A small network was shown many inputs. Here are its activations along a few directions, one row for each input.
Each table varies a few parts of the input and shows all the possible inputs, shuffled.
A made-up example of a description, with smaller parts first: ring(8) and (point or ring(11) or (values(2) and line(6))).
Shared parts are said once, and a part with two or three values counts as separate values.

Other details of the inputs shift rows strongly along three fixed directions, in all tables alike. That doesn't count.

Rows:
R1: [-39.4 -37.3  37.8 -20.7  61.2  19.1  37.2 -33.1 -25.5 -20.7  37.8   7.8
  18.8]
R2: [ 17.2 -25.5 -14.6 -41.4  25.7  -2.0  -7.6   0.8 -34.4 -45.2   3.5 -37.6
  69.3]
R3: [-46.3  19.8  34.5   4.2  25.2  14.4  14.3  -5.8  16.9  20.5  19.6  17.4
 -20.4]
R4: [-27.5   6.7  28.5  11.8  27.1  -0.2  -4.4 -13.4  18.9  30.5  19.1   8.3
 -46.0]
R5: [ 42.8 -16.0 -28.5  41.4   6.0  10.2  22.9  65.5 -16.6  -3.7   5.3  27.5
 -72.6]
R6: [ 14.5  65.0 -20.8  13.7 -48.3 -33.6 -38.0 -30.8  26.4  40.8 -33.5  -6.0
  46.7]
R7: [ 45.2  38.6 -28.9  11.5 -32.7 -29.3 -53.2 -14.6  26.8  24.7 -32.4 -30.9
  28.8]
R8: [ -9.1 -12.7 -17.2 -41.4   3.6  -1.4  -0.1  -7.3 -41.8 -32.1  -9.8 -13.2
  81.3]
R9: [ 54.1 -22.7 -52.5  39.3 -68.9 -20.2   5.9  62.1  -9.2 -23.8 -40.4 -32.5
 -25.9]
R10: [-34.8  44.3  37.2  19.6  -4.0   9.3   1.4 -41.4  48.8  57.7   6.4  25.1
  -1.2]
R11: [ 23.1  50.7 -20.1   4.0 -37.2  -9.5 -47.7  -9.9  38.3  27.1 -40.9 -14.4
  46.8]
R12: [ 20.5 -41.3 -11.7 -11.5  20.6  29.9  43.4  40.9 -80.9 -48.5  21.6  43.4
 -31.3]
R13: [ 19.9  41.3 -17.3  28.9 -23.6 -23.5 -42.7   9.3  23.6  27.9 -35.1 -30.9
  46.0]
R14: [-19.0  33.7  30.9   9.6  -0.4  17.0 -11.8 -41.4  55.8  45.5   6.0  26.5
  -8.1]
R15: [ 24.3 -29.1  -4.9  33.0 -17.5   8.0  27.3  47.6  15.1 -18.3   5.7  -6.8
 -88.3]
R16: [-26.2  27.9  32.6   7.9  -1.5  18.6  -8.2 -39.5  50.8  52.4   4.6  29.2
  -4.7]
R17: [  2.8 -10.9 -18.5 -50.7   1.1 -12.4  -8.4 -37.2 -38.0 -31.2  -4.3  -3.6
  73.0]
R18: [ 47.3  -4.5 -54.8  18.7 -73.3 -19.0  -6.3  76.2  -9.0 -32.2 -42.8 -24.5
 -30.2]
R19: [ -5.9  -7.8  -8.4  21.9 -36.8  -8.9  18.9  39.8   0.4  -8.7  -0.6  15.1
 -93.0]
R20: [-10.7   2.6  25.4   6.6  23.0  -0.6  -7.6 -10.6  21.7  25.5  15.3   4.7
 -47.9]
R21: [-13.0 -11.1  31.7  11.5  24.4  17.4  12.3 -10.0  28.1  23.9  14.7   8.9
 -36.6]
R22: [  5.7 -19.1 -15.9 -28.0  17.5 -24.2  -4.3 -23.5 -48.6 -36.8   5.0 -24.4
  69.8]
R23: [-47.3 -32.1  39.1 -31.3  73.2  21.8  19.1 -10.0 -23.2 -14.3  38.2  -0.5
  17.2]
R24: [ -7.4 -21.0 -14.5 -37.9  -9.6   2.9  11.7 -31.0 -38.1 -27.6  -3.2  -1.4
  86.0]
R25: [ -0.7 -55.9   3.5 -13.5  26.0   8.2  26.6  48.7 -31.8 -49.4  18.1 -14.2
 -38.1]
R26: [-30.0  16.5  27.5  -7.1  19.2   8.3  -0.9 -31.6  25.4  16.0  22.3  26.9
 -39.4]
Description of these inputs: values(2) and (point or (values(3) and line(4))).
The inputs of R19 and R4 match in every part but the values(2) part. If R8 is changed in the same way as R19 into R4, which row does it become? -> R23
Change only the values(3) part in R6. List by row number the other rows that result. -> R3, R10
Change only the values(3) part in R2. List by row number the other rows that result. -> R7, R15

Rows:
R27: [ -6.4  39.2  -6.7  -9.2 -27.2  -7.7 -17.8 -53.8  22.6  23.5 -13.7   0.6
  68.2]
R28: [-19.5  -7.0  -2.4 -52.6   1.9   3.5   8.0 -50.8 -14.3 -20.4   1.4   5.4
  78.2]
R29: [ 52.3  25.5 -58.1  20.3 -88.5 -40.9 -33.0   7.1  -1.9   3.1 -65.0 -32.5
  40.8]
R30: [  9.6  43.0 -27.7   8.4 -55.6 -18.0 -30.5 -34.4  28.4  37.4 -43.9 -20.4
  71.4]
R31: [  1.7 -28.7 -10.1 -24.2 -11.2 -11.0  23.1  -8.5 -43.4 -52.5   6.2   3.7
   7.3]
R32: [-23.7 -22.6   9.4 -16.1  20.5  15.4  28.4   0.4 -41.3 -18.8  21.6  20.2
  -0.2]
R33: [ -3.2 -38.3   7.2  -4.8  11.6   0.4   6.2  29.5  -5.6 -34.4  14.3 -14.8
 -62.2]
R34: [ -9.8  -2.1  -5.7  -6.1  -8.3   7.2  15.7  -6.8 -17.5 -17.9   4.2  22.1
  22.5]
R35: [-32.8   5.8  25.2 -25.5  37.2  19.1  14.5 -41.9 -19.2   1.4  30.2  33.9
  30.0]
R36: [-54.2  25.6  68.1  11.8  60.7  30.4  -5.6 -28.7  47.0  66.6  21.1  19.2
  -1.9]
R37: [ 39.9  61.0 -26.5  65.4 -49.7 -19.9 -46.9  40.2  62.9  71.2 -50.6 -22.3
 -22.5]
R38: [ -9.2 -21.3  13.4  20.1  -9.9  -1.3  15.2  39.9  19.2  -0.5   6.6 -20.6
 -53.8]
R39: [ 38.5 -49.3 -28.4   3.6 -23.7   5.6  28.5  26.6 -35.9 -39.9   6.8  17.2
 -23.1]
R40: [ 47.9 -43.3 -15.6  38.5   0.8  12.3  24.2  48.4   0.3 -11.7   2.0  -5.0
 -80.0]
R41: [-22.1  25.5  39.0   7.7  49.2  28.3 -10.5 -12.5  38.9  46.0  18.0  11.4
 -32.9]
R42: [  4.9 -40.2 -15.7   1.5  17.3  -9.6  12.7  48.6 -28.0 -30.6  14.1 -13.2
 -44.5]
R43: [-14.5 -17.6  21.6   4.9  51.7  12.8  28.7  18.0  -8.0 -12.6  30.2   4.1
 -44.9]
R44: [-23.5  21.9   6.4 -37.0  15.2  15.6  -8.6 -54.1   0.7  12.4  -2.2  27.3
  91.3]
R45: [  6.7  25.8  10.0  36.0 -22.6 -10.5 -12.0  12.3  50.0  27.5  -5.2 -21.5
 -32.9]
R46: [ 35.7 -32.5 -48.7 -32.2 -49.1 -26.1  11.1  18.3 -50.9 -68.0 -25.2 -11.5
  22.4]
R47: [-26.6  -1.6  23.1 -45.6  36.8  11.4   8.3 -41.5 -23.7  -1.0  26.4  29.9
  25.1]
R48: [ -6.5 -15.1  -4.5 -40.2  18.7  -3.9   3.9 -31.9 -58.0 -22.3   8.2  -0.5
  65.6]
R49: [ -4.9 -28.6   7.8  -0.8  23.1 -12.5   8.9  10.2  -7.7 -32.4  18.2 -13.8
 -31.2]
R50: [-13.4  20.3  16.8   2.0  47.5  -6.5 -18.5 -23.2  19.0  24.7  17.6  -1.5
  -1.7]
R51: [-14.0 -16.0  31.1   5.5  31.4  28.7  14.0  23.9   5.3  -4.7  13.5   5.1
 -40.4]
R52: [ 22.1  36.2  -7.6  45.9 -19.7  -8.9 -35.6  39.7  52.0  43.2 -14.4  -8.4
 -87.3]
R53: [  3.0 -12.4 -14.1 -34.7   1.1   6.3  14.0  -3.5 -40.5 -29.0   5.6  18.5
  36.0]
R54: [-23.0  20.6  31.3  26.8  16.1  -4.3 -25.2  -8.2  56.0  55.1   2.2  -2.4
 -38.5]
R55: [ 19.5 -42.5 -12.4   7.8 -27.7   0.5  18.5  62.0 -10.4 -51.1  -0.6 -29.2
 -63.0]
R56: [ 40.5  28.9 -39.5   1.5 -51.3 -27.4 -26.4  -7.2 -20.7  -5.7 -29.1  -7.0
  44.7]
R57: [ 10.1  12.6 -33.1  -4.9 -33.8  -7.9 -11.7  -9.1 -17.7  -2.7 -33.2  -5.6
  81.3]
R58: [-25.2  27.2  46.5  26.2  37.5  18.9  -1.5  -9.2  42.4  44.0  14.5  11.6
 -24.0]
The inputs of R55 and R28 match in every part but one. If R40 is changed in the same way as R55 into R28, which row does it become? -> R39
What do these inputs look like to the network? -> values(2) and (point or (values(3) and ring(5)))
Change only the values(3) part in R51. List by row number the other rows that result. -> R36, R58
Change only the values(2) part in R51. List by row number the other rows that result. -> R44

Rows:
R59: [ 22.9  13.4 -31.4  25.2 -72.4 -17.3 -13.7   7.4  24.4   2.2 -41.0  -6.5
  27.6]
R60: [ 12.0  11.5   5.5  19.8   0.2 -17.3 -34.2  -6.2  12.8  10.7  -1.4 -21.2
  -7.6]
R61: [-14.3  19.0  -4.6   3.5 -31.0  -0.1 -13.0   5.4  21.1  14.5 -12.7   8.4
   1.4]
R62: [ -9.3  -0.5   3.3   5.4   8.2   6.3  -0.7 -12.3  28.3  11.6   4.2 -23.6
   1.9]
R63: [-24.8  27.2  21.5   7.4  -0.4  12.1   5.7 -22.1   3.3  32.0  12.2  25.7
 -19.9]
R64: [ 13.4 -52.9 -24.9  -8.3  -4.7  -3.7  36.4  58.2 -40.5 -54.9  12.1  23.6
 -76.9]
R65: [ 33.8  21.1 -32.5  10.2 -64.2  -6.0 -17.6  18.1  -0.8  -2.0 -40.3   4.0
   2.7]
R66: [-44.0  18.9  34.5   6.3  34.6  -0.9   0.1 -14.8  29.2  25.4  16.5  -3.7
 -34.3]
R67: [-35.2  11.2  41.0 -12.4  31.7  14.5  -1.1  -8.2  33.8  23.2  14.8  -3.2
 -31.1]
R68: [ 53.3  12.3 -34.4  43.6 -29.6  -4.5 -25.9  56.0   5.1  35.3 -46.6 -35.8
  25.1]
R69: [ -0.1  -6.5  34.0   5.8  30.8   5.9  -5.5 -21.6  28.6  21.8  20.6  -6.1
 -16.3]
R70: [ 13.7  14.2  -0.9  15.1 -31.2   6.8   5.4 -16.1   5.3  11.0 -15.6  14.0
   2.1]
R71: [-20.6 -53.1  -4.1   0.0 -18.2  -5.7  59.1  61.7 -45.3 -67.6  13.2  10.3
 -77.1]
R72: [-21.9  27.9  33.2  20.1  61.4  24.3   4.9  -0.9  24.4  25.2  24.3  19.8
 -13.9]
R73: [ -0.1 -13.8 -27.0 -46.5  25.9  -6.4   2.6 -38.6 -56.2 -27.9  18.2   3.1
  71.2]
R74: [ 10.5 -24.4   3.2 -53.2  34.7  -3.5 -17.2 -22.4 -29.5 -35.1   9.4 -16.4
  65.8]
R75: [ 10.8 -25.6 -16.5 -42.0  24.0  -4.6  14.7 -43.6 -43.8 -25.4  11.9   7.8
  79.4]
What do these inputs look like to the network? -> values(2) or (values(3) and ring(5))
Change only the ring(5) part in R60. List by row number the other rows that result. -> R63, R66, R71, R73
Which other rows belong to the same alternative as R68? List them by row number. -> R72
Change only the values(3) part in R62. List by row number the other rows that result. -> R66, R67
